Small tables with named rows and columns. After each table, cells are looked up by row and column.

Rara =
columns: Ragen, Besus, Vovad, Zupeb, Fas, Galugi, Bala, Tun, Mukob, Kenem
Gam: [62187, 60435, 50378, 52350, 41293, 56055, 56819, 64004, 51252, 83932]
Ros: [51225, 55313, 49350, 56819, 32977, 57175, 56819, 69348, 55379, 72492]
Kig: [53752, 63779, 41689, 61767, 56819, 56819, 81514, 46361, 45704, 71068]
Reb: [56819, 55900, 58204, 77787, 49525, 51771, 35533, 59552, 55186, 58463]
Pof: [56819, 39104, 73576, 56819, 47224, 47683, 38699, 56819, 56819, 62737]
Fus: [59466, 54064, 65845, 64874, 55693, 52691, 26128, 56819, 62660, 52300]
Tomopom: [56819, 64354, 55494, 75932, 71490, 58134, 74991, 46328, 49081, 56819]
Rovuf: [56819, 64681, 56819, 22856, 56819, 62147, 48935, 69544, 56819, 68227]
Vatin: [56819, 56894, 59009, 43028, 65279, 60551, 50580, 56819, 56819, 30801]

What is the Tun of Reb in Rara? 59552
What is the Kenem of Fus in Rara? 52300
What is the Bala of Rovuf in Rara? 48935
What is the Fas of Reb in Rara? 49525
What is the Besus of Gam in Rara? 60435
What is the Kenem of Gam in Rara? 83932
What is the Vovad of Tomopom in Rara? 55494
What is the Bala of Reb in Rara? 35533
What is the Galugi of Reb in Rara? 51771

Table Zolezig
,Nimama,Nisip,Gusolor,Samupuf,Beven,Tugiken,Vara,Dazo
Gufo,47,31,28,53,21,22,22,49
Bovap,70,6,33,41,1,55,23,55
Zabi,56,13,51,39,1,35,23,51
Gezi,30,22,30,21,31,42,24,42
Rit,28,21,50,32,29,33,30,20
Tere,36,21,43,25,20,31,22,48
Tupusef,45,36,15,42,25,11,39,31
Fir,25,30,26,41,35,29,33,19
Rez,31,15,27,21,2,26,18,50
Nilaf,46,23,45,23,6,27,37,44
Somefip,42,47,38,71,22,42,47,33
Zef,54,41,66,95,22,23,42,13

Vara of Nilaf is 37
Dazo of Zef is 13
Dazo of Fir is 19
Samupuf of Zabi is 39
Samupuf of Gufo is 53
Vara of Zabi is 23
Gusolor of Nilaf is 45
Beven of Tupusef is 25
Dazo of Gezi is 42
Nimama of Bovap is 70
Vara of Bovap is 23
Dazo of Rit is 20
Nimama of Gezi is 30
Tugiken of Zef is 23
Samupuf of Somefip is 71
Tugiken of Tupusef is 11
Vara of Gufo is 22

Fefov
|  | Rezusam | Vufal |
|---|---|---|
| Lozi | 51.29 | 59.99 |
| Febibe | 89.80 | 86.26 |
| Geg | 75.48 | 71.10 |
| Tefe | 80.38 | 82.80 |
| Fab | 62.60 | 56.60 |
| Gevegi | 58.05 | 88.68 |
| Fen | 82.16 | 66.48 |
| Vedip | 54.91 | 95.52 |
| Sasake | 88.47 | 66.91 |
| Leboti | 66.71 | 20.42 |
| Kizenag | 57.78 | 60.50 |
| Banogot | 81.20 | 48.13 |
| Gabamar | 98.86 | 35.51 |
| Soz | 99.35 | 46.57 |

What is the Rezusam of Fab in Fefov? 62.60
What is the Vufal of Geg in Fefov? 71.10
What is the Rezusam of Gevegi in Fefov? 58.05
What is the Vufal of Banogot in Fefov? 48.13
What is the Rezusam of Banogot in Fefov? 81.20
What is the Rezusam of Lozi in Fefov? 51.29
What is the Vufal of Fab in Fefov? 56.60
What is the Rezusam of Geg in Fefov? 75.48
What is the Rezusam of Vedip in Fefov? 54.91
What is the Rezusam of Gabamar in Fefov? 98.86
What is the Vufal of Lozi in Fefov? 59.99
Which row has the largest Vufal? Vedip

Rof =
	Bem	Zugofus	Pif	Zivos
Vopuzoz	3300	4773	3621	297
Nabor	-4244	-5003	2565	-2321
Rizi	2707	-5599	9935	6811
Lapunak	-8805	-5534	5108	209

Pif of Vopuzoz: 3621
Zivos of Lapunak: 209
Zivos of Nabor: -2321
Bem of Rizi: 2707
Zugofus of Vopuzoz: 4773
Pif of Rizi: 9935

Table Lurefet
|  | Zavafo | Kopul | Zanug | Pef |
|---|---|---|---|---|
| Rusavom | 16 | 24 | 44 | 48 |
| Nef | 54 | 67 | 3 | 45 |
| Nam | 87 | 27 | 83 | 46 |
| Zovof | 53 | 38 | 97 | 20 |

What is the Zavafo of Nef in Lurefet?
54
What is the Kopul of Rusavom in Lurefet?
24
What is the Kopul of Zovof in Lurefet?
38
What is the Pef of Rusavom in Lurefet?
48
What is the Kopul of Nef in Lurefet?
67
What is the Kopul of Nam in Lurefet?
27
What is the Zanug of Rusavom in Lurefet?
44
What is the Zanug of Nef in Lurefet?
3
What is the Zavafo of Zovof in Lurefet?
53
What is the Pef of Nef in Lurefet?
45
What is the Zavafo of Nam in Lurefet?
87
What is the Zanug of Nam in Lurefet?
83
What is the Zanug of Zovof in Lurefet?
97
What is the Pef of Zovof in Lurefet?
20
What is the Pef of Nam in Lurefet?
46
What is the Zavafo of Rusavom in Lurefet?
16

Devipip:
,Vebibi,Topo,Geb
Lokimev,215,204,67
Sopul,51,180,204
Nele,26,177,224
Fen,175,198,101

Fen, Vebibi -> 175
Fen, Topo -> 198
Nele, Topo -> 177
Nele, Vebibi -> 26
Lokimev, Vebibi -> 215
Sopul, Geb -> 204
Lokimev, Geb -> 67
Sopul, Vebibi -> 51
Nele, Geb -> 224
Lokimev, Topo -> 204
Sopul, Topo -> 180
Fen, Geb -> 101

Table Bor
,Bar,Gabogod,Sef,Teroful,Zugo,Kebuve,Biv,Vef,Noguv,Bos
Buloze,0.7,0.6,0.4,0.4,0.3,0.4,0.4,0.7,0.4,0.5
Bure,0.6,0.6,0.5,0.5,0.3,0.4,0.5,0.6,0.4,0.5
Pasav,0.7,0.6,0.6,0.6,0.7,0.6,0.6,0.7,0.6,0.6
Riv,0.7,0.6,0.4,0.4,0.1,0.4,0.4,0.7,0.3,0.4
Lurit,0.6,0.6,0.6,0.6,0.8,0.6,0.6,0.7,0.7,0.6
Ladozi,0.6,0.6,0.7,0.6,0.9,0.7,0.6,0.6,0.7,0.7

Riv, Kebuve => 0.4
Buloze, Biv => 0.4
Lurit, Zugo => 0.8
Buloze, Teroful => 0.4
Bure, Bos => 0.5
Pasav, Biv => 0.6
Bure, Gabogod => 0.6
Bure, Kebuve => 0.4
Ladozi, Biv => 0.6
Pasav, Sef => 0.6
Lurit, Bos => 0.6
Which row has the largest Bos? Ladozi

Lud:
,Merevup,Peg,Limu,Nen,Sov,Kulo,Depepo,Nav
Suz,108,164,160,26,136,83,42,131
Peruba,107,175,149,31,127,84,37,127
Lirobed,98,77,114,88,102,191,99,122
Bevega,94,126,77,79,74,197,120,126
Lenasef,112,193,211,29,173,38,28,138
Dol,120,116,176,3,148,101,72,52

Sov of Bevega: 74
Limu of Suz: 160
Peg of Dol: 116
Kulo of Peruba: 84
Peg of Suz: 164
Depepo of Suz: 42
Merevup of Suz: 108
Depepo of Lenasef: 28
Depepo of Peruba: 37
Row with the largest Sov: Lenasef

Kor =
fields: Mor, Niv, Tez, Fiz, Vik, Kez, Lik, Sorapa, Mave
Dev: [118, 113, 83, 86, 20, 76, 84, 119, 58]
Gepo: [111, 112, 115, 115, 118, 115, 115, 111, 116]
Kul: [110, 113, 145, 140, 226, 155, 143, 110, 177]
Sutof: [118, 114, 123, 121, 172, 130, 122, 120, 143]

Kul, Fiz -> 140
Dev, Lik -> 84
Kul, Kez -> 155
Kul, Tez -> 145
Dev, Tez -> 83
Kul, Sorapa -> 110
Gepo, Mave -> 116
Sutof, Vik -> 172
Dev, Niv -> 113
Sutof, Mave -> 143
Sutof, Lik -> 122
Dev, Vik -> 20
Dev, Mave -> 58
Row with the largest Sorapa: Sutof

